Each row below holds a small network's activations on one input, seen along a few directions.
In each table, some parts of the input vary, and every possible input appears once, in random order.
A made-up example of a description, with smaller parts first: one of 6 places along a line, together with either a single point or one of 9 places around a ring or (one of 2 separate values, together with one of 8 places around a ring).
Shared parts are said once, and a part with two or three values counts as separate values.
(in the rows, 128 means zero)

Other details of the inputs shift rows strongly along three fixed directions, in all tables alike. That doesn't count.

Table:
row 1: 112 174 167 109 120 127 199 104 84 162 155
row 2: 103 98 184 112 112 177 127 180 121 151 92
row 3: 146 219 72 142 128 61 133 98 118 88 180
row 4: 87 68 81 76 144 160 102 67 136 163 170
row 5: 176 136 142 180 110 93 132 167 133 77 106
row 6: 151 118 120 190 127 89 71 145 192 76 109
row 7: 144 102 168 134 95 143 137 180 122 129 95
row 8: 113 138 177 98 106 141 192 144 74 146 145
row 9: 145 197 103 175 161 57 145 70 142 102 180
row 10: 104 112 142 74 96 159 198 107 59 169 163
row 11: 148 153 113 138 134 144 88 196 139 123 74
row 12: 128 156 134 130 100 132 107 201 144 124 62
row 13: 133 162 170 146 127 120 152 148 122 117 131
row 14: 109 72 147 122 120 146 81 167 166 110 115
row 15: 120 183 125 132 92 112 130 163 135 119 95
row 16: 141 162 105 131 161 126 163 66 96 161 125
row 17: 109 105 87 106 156 120 108 89 140 95 211
row 18: 116 123 118 99 128 119 164 96 96 134 183
row 19: 89 153 144 112 131 130 156 88 112 145 161
row 20: 138 175 150 142 145 134 179 111 87 178 105
row 21: 160 128 76 197 165 75 56 103 202 72 125
row 22: 173 139 169 160 95 117 158 166 117 111 70
row 23: 91 116 128 83 158 181 145 100 94 184 159
row 24: 130 235 139 177 165 65 166 69 126 129 149
row 25: 133 101 186 115 70 163 159 164 105 150 58
row 26: 128 103 65 118 146 111 111 62 148 114 188
row 27: 128 66 119 125 169 158 60 164 163 124 119
row 28: 147 167 134 173 115 94 140 108 143 111 111
row 29: 98 42 107 97 126 153 67 130 166 120 145
row 30: 158 84 97 162 143 114 56 134 190 85 94
row 31: 165 132 174 144 86 124 175 174 92 109 80
row 32: 109 82 72 68 104 155 72 157 146 121 151
row 33: 108 43 96 71 146 198 103 112 115 175 130
row 34: 145 123 163 145 144 148 123 172 123 147 81
row 35: 97 114 107 96 151 134 124 74 131 158 161
Each input here is: one of 5 places along a line, together with either a single point or one of 6 places along a line.
Question: The inputs of row 17 and row 19 match in every part but the place on the line of 5. If row 8 is changed in the same way as row 17 into row 19, which row does it become?
Answer: row 14
Question: Change only the place on the line of 6 in row 4. List by row number the other rows that result.
Answer: row 2, row 21, row 24, row 30, row 35

Table:
row 36: 133 65 114 107 132 165 100 149 129 111 120
row 37: 124 145 165 93 101 172 168 163 81 172 86
row 38: 115 92 164 90 105 194 133 181 107 172 81
row 39: 142 105 103 130 133 134 68 178 156 103 100
row 40: 135 154 150 131 103 120 171 116 104 127 124
row 41: 129 144 135 120 127 151 136 142 115 148 105
row 42: 126 184 149 158 125 96 136 149 132 106 143
row 43: 141 85 117 126 105 127 91 165 149 86 115
row 44: 155 171 154 156 101 101 161 141 116 103 104
row 45: 74 91 97 79 139 151 110 76 136 150 168
row 46: 91 66 131 59 108 165 137 116 105 147 189
row 47: 142 197 162 165 135 112 156 134 117 145 93
row 48: 126 122 181 133 102 134 149 140 119 136 95
row 49: 161 225 156 193 152 77 141 158 133 111 119
row 50: 138 82 135 110 91 151 117 191 123 139 91
row 51: 146 157 93 157 149 87 130 84 146 129 154
row 52: 109 95 106 75 130 164 145 104 87 150 151
row 53: 147 157 166 157 104 112 162 140 123 116 102
row 54: 147 117 107 142 127 113 115 128 147 124 128
row 55: 114 191 128 131 158 112 198 38 78 164 166
row 56: 139 64 106 141 177 118 64 158 175 72 161
row 57: 109 114 101 130 142 118 85 112 164 108 144
row 58: 106 94 115 91 123 150 141 95 114 180 150
row 59: 135 194 104 162 133 75 124 119 140 90 132
row 60: 137 145 79 145 174 104 123 59 131 107 175
row 61: 121 144 105 142 167 111 99 90 153 130 136
row 62: 95 139 76 87 136 124 128 68 121 130 180
row 63: 113 166 124 109 130 113 189 81 89 178 194
row 64: 165 120 132 153 110 116 110 177 144 112 91
row 65: 127 114 139 141 153 132 121 105 130 128 125
row 66: 137 128 168 143 113 126 148 147 127 156 88
row 67: 118 117 185 111 87 156 171 147 98 154 97
row 68: 165 110 110 193 165 105 70 148 181 66 114
row 69: 121 96 146 115 100 158 105 182 142 116 92
row 70: 97 87 75 105 145 136 78 101 168 111 165
Question: The inputs of row 38 and row 53 match in every part but one. If row 41 is changed in the same way as row 38 into row 53, which row does it become?
Answer: row 40
Question: Describe the family of inputs behind these rows.
Answer: one of 5 separate values, together with either a single point or one of 6 places along a line
Question: Start at row 45 and move only the place on the line of 6, one step at a time. The first step leads to row 57. Which rows follow, in order?
Answer: row 70, row 69, row 62, row 59
